These are the activations of a small neural network, seen along a few directions. Each row is one input.
Each table varies a few parts of the input and shows all the possible inputs, shuffled.
A made-up example of a description, with smaller parts first: values(3) and (point or ring(9) or (line(4) and ring(8))).
Shared parts are said once, and a part with two or three values counts as separate values.

Other details of the inputs vary at random and push rows far along two fixed directions, the same in every table; ignore that.

Rows:
r1: [  2  -7  -1 -21   3   8  -1  -5   1 -13 -10   3]
r2: [ 1  0 -5  3 -7  6 -1  4  2  7  2 -4]
r3: [  2 -11   0 -20   1   9  -3  -4  -2  -9 -12   4]
r4: [-10  24  34  -7  38 -45   3  -1 -18  -3 -26  30]
r5: [  7  -6   6  -4  -3   7  -5 -11  -2  -2   1  -9]
r6: [  2  -2   6  -4  -3  10  -5  -7   1  -3   0 -11]
r7: [  2  -2   3  -3  -2   6  -3 -11  -1  -9   2 -12]
r8: [  7  -5   6  -5  -6   6  -4 -11   0   0   1  -9]
r9: [  1  -3   6  -5 -10   6  -4 -12   1  -3   1  -8]
r10: [ -3   1 -25  19  -8   3   7  21   4  16   8   8]
r11: [ -1   5 -25  17  -6   3   6  23   5  14  12   6]
r12: [  6  -4   6  -6  -6   5  -4 -14   0   1   2  -8]
r13: [  2  -6   4  -3  -7   6  -4 -11  -2  -3  -1 -11]
r14: [ 0  1 -5  1 -8  6 -1  2  2  9  3 -3]
r15: [  0  -6   5  -3  -1   9  -5 -10   5  -6   5 -10]
r16: [  0  15  30   4  21 -25  -5  -7  -8  -5 -11   3]
r17: [  5  -6   7  -4  -4   6  -5  -7   1  -2  -2 -12]
r18: [ 6 -2 -8  4 -3  4  1  1  2  2  8 -3]
r19: [  6  -4   5  -5  -3   6  -4  -7   4  -5   1 -13]
r20: [  4  -4   6  -7  -7   5  -4 -10   3   2  -1 -11]
r21: [  0 -10   1 -20   3   9   3  -4  -2  -9  -9  -1]
r22: [  1  -2   5  -3  -1  10  -2 -10   5  -7   0 -10]
r23: [ -2   3 -12  14  -3  -2   7  15   4   5  11   6]
r24: [  5  -5   8  -5  -5   4  -4  -8   3   0  -2 -12]
r25: [ -3   1 -28  19  -8  -1   7  20   0  12  12   6]
r26: [ 1 -5 10 -4 -6  6 -2 -9  2 -3  2 -8]
r27: [ -1  -7   7  -3  -1   8  -7 -10   2  -3   1  -9]
r28: [ -2  16  31   4  21 -21  -7  -8 -11  -3 -13   5]
r29: [ -4   3 -25  16 -10   2   8  18   6  19   8   9]
r30: [-11  20  -1  23  16 -32   4  18  -4  18   2  26]
r31: [  1  -2   8  -3  -3   7  -1  -9   4  -9   5 -10]
r32: [  0   4 -26  16  -7  -1   8  23   8  12  12   4]
r33: [  6  -5   6  -3  -2   6  -4 -11  -1  -4   3  -9]
r34: [ -3   2 -25  18 -13  -1   7  21   3  14  11   8]
r35: [ -1  -6   8  -4  -3   6  -6 -11   4  -1   1  -8]
r36: [ -5   1 -14  14  -1  -1   2  13   4   9  10   6]
r37: [ -4   8  24 -14  25 -21   1  -5 -13  -9 -21  15]
r38: [  7  -2   4  -4  -2   6  -2 -11   2  -6   4 -10]
r39: [ -3   5 -27  18  -9  -1   8  21   5   7  14   7]
r40: [ 0  3 -6  3 -3  7  0  4  4  1  5 -5]
r41: [-12  36   9  35  29 -55   7  27 -17  13  -5  38]
r42: [  0  -4  10  -5  -7   6  -2 -11   2  -1   2  -7]
r43: [  0 -10   1 -21   0   8   3  -5  -1  -6 -10   0]
r44: [  1  -4   8  -3  -4   8  -3 -11   3  -1  -3  -9]
r45: [  2  -4   5  -3  -2  10  -2 -10   4  -6   0 -10]
r46: [  2  -6   4  -2  -5   7  -5 -10  -4  -4  -1 -11]
r47: [ -2  -4 -21  -4  -1  -2   7  19   0   6  -6  19]
r48: [ -6  22  34  -5  41 -43  -2   0 -18 -11 -27  32]
r49: [ -2   4 -26  18  -9  -1   8  21   4   9  14   8]
r50: [  1 -10   0 -23  -2   7  -2  -6   0  -5 -12   5]
r51: [ -2  -4 -13 -12   3   5   9   8   2  -4  -3   6]
r52: [  3  -4   3  -3  -2   6  -3 -11  -2  -8   2 -12]
r53: [ -3   3 -25  19 -10  -1   7  22   2  10  13   8]
r54: [ 1 -5 10 -3 -5  7 -3 -8  0 -5  2 -8]
r55: [  1  -4   7  -2  -2  10  -3 -10   3  -5  -1 -10]
r56: [ -1   8  22 -14  26 -21  -3  -6 -10 -14 -20  17]
r57: [-3 -1 -7  5 -1  5  0  1  7  0  8 -3]
r58: [  1  -9  -1 -20   3   9   4  -4   0 -10  -7  -1]
r59: [ -4   2 -23  18  -8   0   9  23   5  12  14   9]
r60: [  1  -5   4  -5  -8   6  -4 -13  -2  -1   0 -10]
Description of these inputs: line(6) and (values(2) or ring(8)).
Q: Changing only the line(6) part turns r47 into r50. The same change can be made to r44. Which row results?
A: r29
Q: Changing only the line(6) part turns r33 into r5. The same change can be made to r25. Which row results?
A: r46
Q: A walk changes only the line(6) part. It starts at r42 and steps to r26. List the rest of the walk in order.
A: r54, r59, r23, r31
Q: Which other rows does r37 become when the values(2) part takes its other values? List them by row number.
A: r3
Q: Which other rows agree with r49 in the line(6) part? List them by row number.
A: r11, r15, r18, r19, r23, r45, r52, r56, r58
Q: A walk changes only the line(6) part. It starts at r40 and steps to r11. List the rest of the walk in order.
A: r6, r28, r2, r14

Rows:
r61: [ -8  37  12  30  33 -46   7  22  -9   8  -2  29]
r62: [-1 -1  2  5 -4  4 -1 -3  4  7  1 -2]
r63: [  4   1  20  -2   5   0  -5 -19  -5 -13  -1 -12]
r64: [ -5   0 -28  16 -10   4   5  22   9  12  16   5]
r65: [ -1 -16 -39  -4 -20  23   7  15   5   8  11   5]
r66: [  4   6  16   3   4  -9  -3 -13  -4  -7  -3  -6]
r67: [-3 -3 -6  7 -7  6  1  4  8  6  8 -1]
r68: [ -2 -12 -23  -8  -8  15   9  11   5   5   2  -1]
r69: [ -1  -3 -24   0  -8   1  10  20   6  10   6  14]
r70: [  7 -10  19 -16 -12  14 -12 -29  -1 -12  -3 -27]
r71: [  1  -8  12 -20   0   9  -5 -10  -4 -16 -13  -6]
r72: [  5  -3  25 -10   1   4 -11 -21  -5  -6  -6 -17]
r73: [ -1  12  16  -2  26 -25  -3   1  -9  -3 -16  19]
Q: What do these inputs look like to the network?
A: values(5) or ring(8)
Q: Which of the alternatives is r70?
A: ring(8)
